A small network was shown many inputs. Here are its activations along a few directions, one row for each input.
Each table varies a few parts of the input and shows all the possible inputs, shuffled.
A made-up example of a description, with smaller parts first: one of 6 places along a line, together with either a single point or one of 9 places around a ring or (one of 2 separate values, together with one of 8 places around a ring).
Shared parts are said once, and a part with two or three values counts as separate values.
In the rows, 128 means zero.

Rows:
row 1: [112 136 102 144 129  68  87 147  81 141 117 126]
row 2: [136 143 107 190 105 114 123 161 151 148 122 136]
row 3: [165 142 128 185 100  82  90 136 133 159  96 100]
row 4: [122  74 170  75 191 169 192  58 203  65 172 117]
row 5: [133  79 179  83 181 164 207  52 221  76 173 113]
row 6: [126 136 100 179 115 118 109 165 133 137 121 139]
row 7: [131 116 108 164 103 113 103 166 101 112 125 145]
row 8: [102 143  90 161 124 112  99 166  92 118 133 139]
row 9: [153 139 132 174 109  67 107 141 136 172 108 123]
row 10: [114 141  95 165 117 111 105 170 116 123 125 143]
row 11: [ 98 129 159  30 126 228 172  40 191 123 146 173]
row 12: [152 131 114 173 109  86  80 144 118 146  94 105]
row 13: [144 141 175  76 160 193 227 115 136 161 106 105]
row 14: [126 136  97 154 118  82  75 146  81 128 106 104]
row 15: [128 143 122 151 122  68  86 148 100 145 114 133]
row 16: [ 87 138 159  18 128 222 166  44 171 109 152 177]
row 17: [155 120 128 174  95 106  84 157 112 137 121 108]
row 18: [ 95  79 153  55 199 163 185  61 164  47 182 116]
row 19: [154 149 114 173 116  88 113 155 144 166 131 132]
row 20: [141 121 115 158  99 101  83 162  98 122 122 111]
row 21: [139 136 107 159 111  81  77 149 101 131 100 109]
row 22: [111 137 173  40 117 224 184  34 206 133 149 170]
row 23: [143 143 106 164 126  92  97 159 127 154 130 136]
row 24: [144 117 120 181  99 119 103 161 116 128 122 141]
row 25: [119 137 155  52 171 191 211 125 103 138 106 112]
row 26: [129 148 101 149 130  86  94 165 111 139 134 141]
row 27: [133 136 166  68 170 198 211 120 118 150 104 108]
row 28: [109  79 164  60 192 163 189  64 186  52 176 121]
row 29: [167 126 136 184  85 102  99 153 129 150 121 103]
row 30: [119 116  98 159 106 112  99 162  81 108 131 139]
row 31: [156 123 129 190  88 114 118 155 133 140 123 136]
row 32: [118 147  89 144 135  87  89 160  88 135 141 135]
row 33: [138 132 120 163 120  72  93 145 118 160 106 127]
row 34: [128 121 103 151 101 100  81 160  76 119 132 107]
row 35: [ 73 133 142  12 134 221 165  42 153 106 155 171]
row 36: [107 141 149  49 178 191 204 121  79 133 113 106]
Question: Describe the family of inputs behind these rows.
Answer: one of 4 places along a line, together with either one of 3 separate values or one of 6 places around a ring
Question: Changing only the place on the line of 4 turns row 21 into row 14. The same change can be made to row 25. Which row results?
Answer: row 36
Question: List by row number the other rows that have the place on the line of 4 in common with row 29.
Answer: row 2, row 3, row 5, row 9, row 13, row 19, row 22, row 31
Question: Which other rows does row 28 become when the choice among 3 separate values takes its other values? List them by row number.
Answer: row 16, row 25
Question: List by row number the other rows that have the place on the line of 4 in common with row 12.
Answer: row 4, row 6, row 11, row 17, row 23, row 24, row 27, row 33

Rows:
row 37: [118 126 188  62 140 167 185 100 139 126 108 150]
row 38: [101 126 109  49 167 165 181  87 140 123 124 154]
row 39: [138 158 110 143  95 128 105 138 120 175 105 148]
row 40: [129 100 122 158 104 110 123 118 181  85 160 127]
row 41: [131 127 146  88 165 221 178 123 151 122 132 141]
row 42: [128 129 108 139 134 108 119 179  75 125 116 101]
row 43: [142 136 122 151 132  99 141 168 111 162 102 100]
row 44: [165 138 117 149 126 101 132 158 107 166 105 110]
row 45: [140  92 128 161 113 115 108 103 174  84 140 117]
row 46: [112 161 159  53 158 173 164  73 141 126 134  95]
row 47: [126 107 135 143 140  93  98 120 172 104 184 138]
row 48: [116 156 114 145 101 125 113 147 124 173 103 138]
row 49: [144  95 130 155 136 108  87  91 155  79 134 125]
row 50: [153 118 119 133 122 102 110 169  88 148 114 103]
row 51: [107 164 114 151 112 132 112 147  95 144 100 143]
row 52: [132 144 122 156 143 106 140 170  82 133 100 106]
row 53: [111 107 159  93 148 191 199  75 116 131 148 125]
row 54: [109 150 102 131  96 132  95 153  85 134 122 143]
row 55: [117  92 145 152 149  88  90 105 158 100 155 135]
row 56: [131 142 114 126  84 123  88 149 101 158 121 147]
row 57: [139 120 123 151 123  99 119 117 173  91 179 142]
Question: Describe the family of inputs behind these rows.
Answer: either one of 5 separate values or one of 6 places around a ring or (one of 2 separate values, together with one of 5 places around a ring)
Question: Start at row 48 and move only the place on the ring of 5, one step at a time. The first step leads to row 39. Which rows follow, in order?
Answer: row 56, row 54, row 51
Question: Which other rows does row 52 become when the choice among 2 separate values takes its other values? List them by row number.
Answer: row 51

Rows:
row 58: [107 153 108 119 118 122  99 147  78 140 123 138]
row 59: [154 136 145 145 123 131 154 129 153 158 111 116]
row 60: [109 148 112 117 107 141 112 141  92 153 108 141]
row 61: [116 104 168  48 189 194 218  78 163  92 146 119]
row 62: [128 147 126 133 130 134 138 153 102 153  98 118]
row 63: [145 101 138 160 141  98 127 138 144  98 138 110]
row 64: [115 114 118 139 107 111  87 121 131  96 152 145]
row 65: [123 117 124 149 121 104  97 122 137  97 142 135]
row 66: [122 114 111 148 129 107 100 137 111 105 146 128]
row 67: [133 126 135 138 105 125 118 108 158 139 135 144]
row 68: [135 104 131 151 131  95 109 124 137 100 139 119]
row 69: [105 139  97 128 120 110  96 142  92 119 133 134]
row 70: [121 133 127 134  96 135 110 111 159 135 142 161]
row 71: [133 120 128 141 116 117  99 112 160 118 144 134]
row 72: [144 110 134 147 129 113 116 124 166 117 140 128]
row 73: [140 105 123 163 156  94 126 145 121 108 133 106]
row 74: [143 141 138 138 114 134 140 122 150 156 113 130]
row 75: [120 142 115 122 126 120 113 156  81 139 121 128]
row 76: [129 138 122 129 137 113 127 161  85 140 117 114]
row 77: [127 123 111 138 139 102 123 156  98 119 126 111]
row 78: [140 133 129 136 147 111 141 167  88 142 114 101]
row 79: [154 105 141 155 139 110 131 130 170 119 137 114]
row 80: [140 130 141 149 119 122 132 115 166 137 130 133]
row 81: [123 119 120 135 108 124  91 115 160 116 149 153]
row 82: [ 86 125 151  29 160 206 179  61 152  92 157 156]
row 83: [137 137 131 127 100 137 125 116 142 158 118 140]
row 84: [137 118 116 147 154  95 136 158 104 122 117 102]
row 85: [125 142 124 121  90 142 114 111 140 157 124 152]
row 86: [129 116 117 157 142  99 111 137 116 106 140 112]
row 87: [136 147 125 122 107 144 126 131 116 159 106 134]
row 88: [116 134 104 134 129 106 107 146  95 120 128 121]
row 89: [124 152 116 118 100 148 115 128 116 157 108 151]
row 90: [110 119 103 144 123 112  89 135 112 103 149 146]
row 91: [120 145 119 124 117 142 127 153  98 151 105 133]
row 92: [139 142 134 139 136 131 151 157 103 155  98  99]
row 93: [156 138 139 136 128 135 153 142 123 161  99 107]
row 94: [106 117 163  42 179 195 206  68 158  91 149 128]
row 95: [151 125 150 154 125 119 146 120 166 139 130 114]
row 96: [ 99 116 156  33 165 203 194  65 155  94 156 139]
row 97: [144 143 130 130 121 138 140 137 123 159  99 126]
Question: Describe the family of inputs behind these rows.
Answer: one of 4 places along a line, together with either a single point or one of 9 places around a ring
Question: Changing only the place on the line of 4 turns row 89 into row 87. The same change can be made to row 85. Which row results?
Answer: row 83
Question: Changing only the place on the line of 4 turns row 95 into row 67. The same change can be made to row 73. Which row results?
Answer: row 66
Question: Which other rows does row 74 become when the place on the ring of 9 takes its other values? List them by row number.
Answer: row 62, row 68, row 72, row 76, row 77, row 80, row 86, row 97

Rows:
row 98: [131 109 186  51 167 200 218  53 198 117 143 123]
row 99: [146 140 126 140 130 118 131 175  77 159  96  99]
row 100: [119 165 110 118  98 135 106 143 108 174 109 159]
row 101: [ 85 122 143  31 173 200 186  85 120  92 148 138]
row 102: [138  92 130 162 136  79 108 128 143  93 153 123]
row 103: [143 110 130 174 158  83 127 152 130 108 132  94]
row 104: [123 125 114 149  95 129  84 114 162 114 141 162]
row 105: [152 121 115 160 152  95 139 171  97 135 112  87]
row 106: [115 152 112 136  82 138  99 122 133 146 133 162]
row 107: [128 158 117 134 107 129 126 156  80 172  84 126]
row 108: [129 112 124 154 110 102  84 108 159  98 159 135]
Question: Describe the family of inputs behind these rows.
Answer: either one of 2 separate values or one of 9 places around a ring
Question: What sort of input is row 106?
Answer: one of 9 places around a ring

Rows:
row 109: [145 116 119 178 155  60 110 139 150 116 144 104]
row 110: [142 121 115 151 117 104 108 181  71 137 111 114]
row 111: [115 154 105 129 106 123  86 143  73 143  98 122]
row 112: [ 76 131 133  20 167 187 177  65 148 106 161 175]
row 113: [132 163 110 157  92 142 128 174 106 180  91 149]
row 114: [142 120 201  49 157 190 215  57 171 145 111 102]
row 115: [110  90 148  90 166 203 196 100 160  59 166 122]
row 116: [141 139 110 161 161  82 125 181  90 146 101  94]
row 117: [138 141 122 170  82 124 111 129 171 153 137 162]
row 118: [117 134 124 140  96 106  65  99 135 114 138 137]
row 119: [150  98 120 165 109  87  89 139 135 108 150 126]
Question: Describe the family of inputs behind these rows.
Answer: either one of 3 separate values or (one of 2 separate values, together with one of 4 places along a line)
Question: Which other rows does row 109 become when the choice among 2 separate values takes its other values? List them by row number.
Answer: row 116
Question: Which other rows does row 119 become when the choice among 2 separate values takes its other values? List them by row number.
Answer: row 110

Rows:
row 120: [110 154 156  23 129 233 218  82 141 149  98 149]
row 121: [ 81 139 140  33 135 208 149  29 169 115 163 184]
row 122: [ 87 106 153  44 145 174 150  27 194  66 175 168]
row 123: [149  93 174  90 194 170 210  87 179  84 161  98]
row 124: [166 130 123 226  54  48  33 189  75 168 102 127]
row 125: [ 88 155 147  19 130 231 177  54 149 154 132 167]
row 126: [173 133  90 233  68  61  11 188  91 154  90 100]
row 127: [121 138 174  48 165 216 224 106 148 159 109 113]
row 128: [148 154  72 252  66  51  49 182 110 143  92  96]
row 129: [145 119 182  70 179 198 234 111 157 120 131  97]
row 130: [125 133 102 139 175  37 115 180   8 147  75  64]
row 131: [138 162  83 245 103  48  54 205 119 154 101 136]
row 132: [ 98  76 164  69 160 151 166  42 206  46 184 139]
row 133: [128  70 165 104 193 154 176  65 197  68 186 108]
row 134: [ 93 138  67 155 124 129  86 213  26 100 145 146]
row 135: [162 132  77 217  94  32  65 210 114 169 100 149]
row 136: [163 144 109 209  61  35  59 209  95 182 133 135]
Question: Describe the family of inputs behind these rows.
Answer: either one of 2 separate values or one of 6 places around a ring or one of 9 places around a ring
Question: List by row number the other inputs of the same sort as row 132.
Answer: row 120, row 121, row 122, row 123, row 125, row 127, row 129, row 133
